Each row below holds a small network's activations on one input, seen along a few directions.
In each table, some parts of the input vary, and every possible input appears once, in random order.
Descriptions start from the smaller parts, as in this example, which fits no table here: one of 2 separate values, together with either a single point or one of 9 places around a ring or (one of 6 places along a line, together with one of 8 places around a ring).
Shared parts are said once, and a part with two or three values counts as separate values.
In the rows, zero is written as 128.

Other details of the inputs vary at random and push rows far along three fixed directions, the same in every table; ignore that.

Table:
x1: [151 104 157  37 153  56 183 101  85 110 163]
x2: [154 130 152 126 121  71 122 113 171 167 118]
x3: [ 87  88 126  91 137  92 156 173 154 125 217]
x4: [148 120 134 113 116  67 101  99 139 169 125]
x5: [157 134 149 131 126  60 116 123 169 162 116]
x6: [115 104 130 132 180 158 181 131  63 107 147]
x7: [153 131 159 138 110  60 116 117 168 145 110]
x8: [102 100 149  61 107 121 145 169 157 118 209]
x9: [164 141 152 168 164 120 124 102  98 138  67]
x10: [108 104 139  61 120 112 135 174 157 126 211]
x11: [109 103 127 158  69  90 118 133 197 168 163]
x12: [ 58 107 134 104 144 203 127 136 101 114 154]
x13: [172 121 121 176 163 128 147  88  75 168  94]
x14: [202 163 120 154 123 137 138  93  80 117  62]
x15: [ 58 130 132  80 133 108 122 206 172 112 184]
x16: [ 78 101 144  78  92 141 129 180 172 114 208]
x17: [152 130 161 132 108  61 127 115 167 146 112]
x18: [154 159 116  71 181 143 178  96  39  87 115]
x19: [207 126 150 114 110  58 135  96 127 162 121]
x20: [148 133 129 102 171 173 163 137  62  66 128]
x21: [134 140 146 171 143 158 116 107 126 156  77]
x22: [138 145  93 196 116 163 126 110 122 136  83]
x23: [183 146 119 126  77  82 118 117 159 129 113]
x24: [193 160 134 113 116  49 151 101 151 128  91]
x25: [126 117 142 145  56  91  78 148 198 151 155]
x26: [125 114 123 195 122 160 127 106 117 164 106]
x27: [ 68  98 117 136 155 203 155 152 114 127 173]
x28: [ 92 135  96 209 125 160  96 155 112 157 102]
x29: [ 93 116 105 205 128 177  93 139 138 169 123]
x30: [135 140 143 179 159 144 104 119 112 142  73]
x31: [ 96 114 141 151  44 121  67 159 208 152 160]
x32: [ 65  99 119 148 163 191 143 165 105 111 168]
x33: [114 112 128  65 107 107 138 175 170  79 198]
x34: [ 95 148 124 187 115 180  76 145 173 117  90]
x35: [156 144 115 172  99 169 103 119 128 121  76]
x36: [ 82 123 119 170 115 186  60 119 138 171 109]
x37: [100 124 145 108 197 165 147 156  94 106 138]
x38: [151 138 134  82 192 146 195 123  84  72 104]
x39: [153 129 128  80 194 142 173  95  39  76 112]
x40: [188 135 122 130  80  80 120 115 163 127 106]
x41: [156 135 100 191 130 158 142 100 105 131  74]
x42: [ 86 123 123 168 117 191  71 110 133 169 106]
x43: [185 142 142 120 126  47 136 107 161 118  99]
x44: [178 154 104 139 101  67 150 104 139 140 122]
x45: [126 116 112 121 183 166 181 131  71  77 136]
x46: [119 125 122  90 178 167 151 114  65  75 123]
x47: [104 126 129 186  95 205  74 135 145 158 114]
x48: [ 77 167 116 106 157 196 143 168 124  82 142]
x49: [ 90 137 121 145  64 121  83 162 245 132 131]
x50: [175 171 109 139 141 133 127  68  67 126  60]
x51: [172 163 138  40 165  60 204 126 111  84 147]
x52: [ 96 162 113 173 110 185  94 142 168 120  86]
x53: [ 94 155 106 108 133 211 131 170 109  80 155]
x54: [ 88 138 103 127  49 114  69 134 213 144 139]
x55: [116 124 156 101 188 168 176 131  86 107 125]
x56: [181 114 153  52 159  60 176 134  88 111 171]
x57: [161 127 142 144 143 135 127  63  68 155  71]
x58: [ 68 101 113 145 169 190 141 168 104 121 171]
x59: [ 68 110 113  59 102 131 125 160 181  99 189]
x60: [114 143 118  57 100 115 144 177 159  91 202]
x61: [ 94 109 133 129  75  84  65 129 191 161 150]
x62: [111 125 134 169 119 157  83  98 107 147  90]
x63: [127 126 129 158 147 150  90  98  87 154  89]
x64: [159 150 122 149 158 116 113  94  47 144  59]
x65: [ 95 149  99 163 101 190  79 114 137 130  85]
x66: [123 116 140 144  64  90  71 153 196 151 156]
x67: [ 74  99 102  91 107 134 154 179 190  97 204]
x68: [161 119 169  51 164  59 205 120 112 106 151]
x69: [129 126 133 154 133 163 103  82  95 162  87]
x70: [109 123 127 163 138 157  80 108 102 150  97]
x71: [182 133 154 118 133  43 134 103 153 166 110]
x72: [174 122 144 130 102  65 106 125 144 150 131]
x73: [195 112 135 129 129  43 166  86 124 173 131]
x74: [126 137 107 160 114 169  94  96 122 129  69]
x75: [203 128 144 119 112  49 123 107 129 159 122]
x76: [ 62 100 124 143 149 193 153 158 106 112 168]
x77: [ 84 146  92 129 149 197 159 157 106  92 158]
x78: [ 92 137 120 116 159 187 124 184  76  98 143]
x79: [154 123 113  70 142  78 207 131 117  96 172]
x80: [170 121 115 148 105  63 138 108 151 129 124]
Each input here is: one of 4 separate values, together with either a single point or (one of 2 separate values, together with one of 4 places along a line) or one of 11 places around a ring.
Question: The inputs of x39 and x34 match in every part but the choice among 4 separate values. If x1 is changed in the same way as x39 into x34, which row does it become?
Answer: x17
Question: The inputs of x73 and x19 match in every part but the choice among 4 separate values. If x76 is changed in the same way as x73 into x19, which row does it become?
Answer: x31
Question: Change only the place on the ring of 11 in x9. List by row number the other rows that result.
Answer: x2, x5, x7, x17, x21, x30, x37, x55, x68, x71
Question: Change only the choice among 4 separate values in x66. List by row number the other rows that result.
Answer: x9, x32, x61
Question: Change only the choice among 2 separate values in x39. List by row number the other rows that result.
Answer: x46
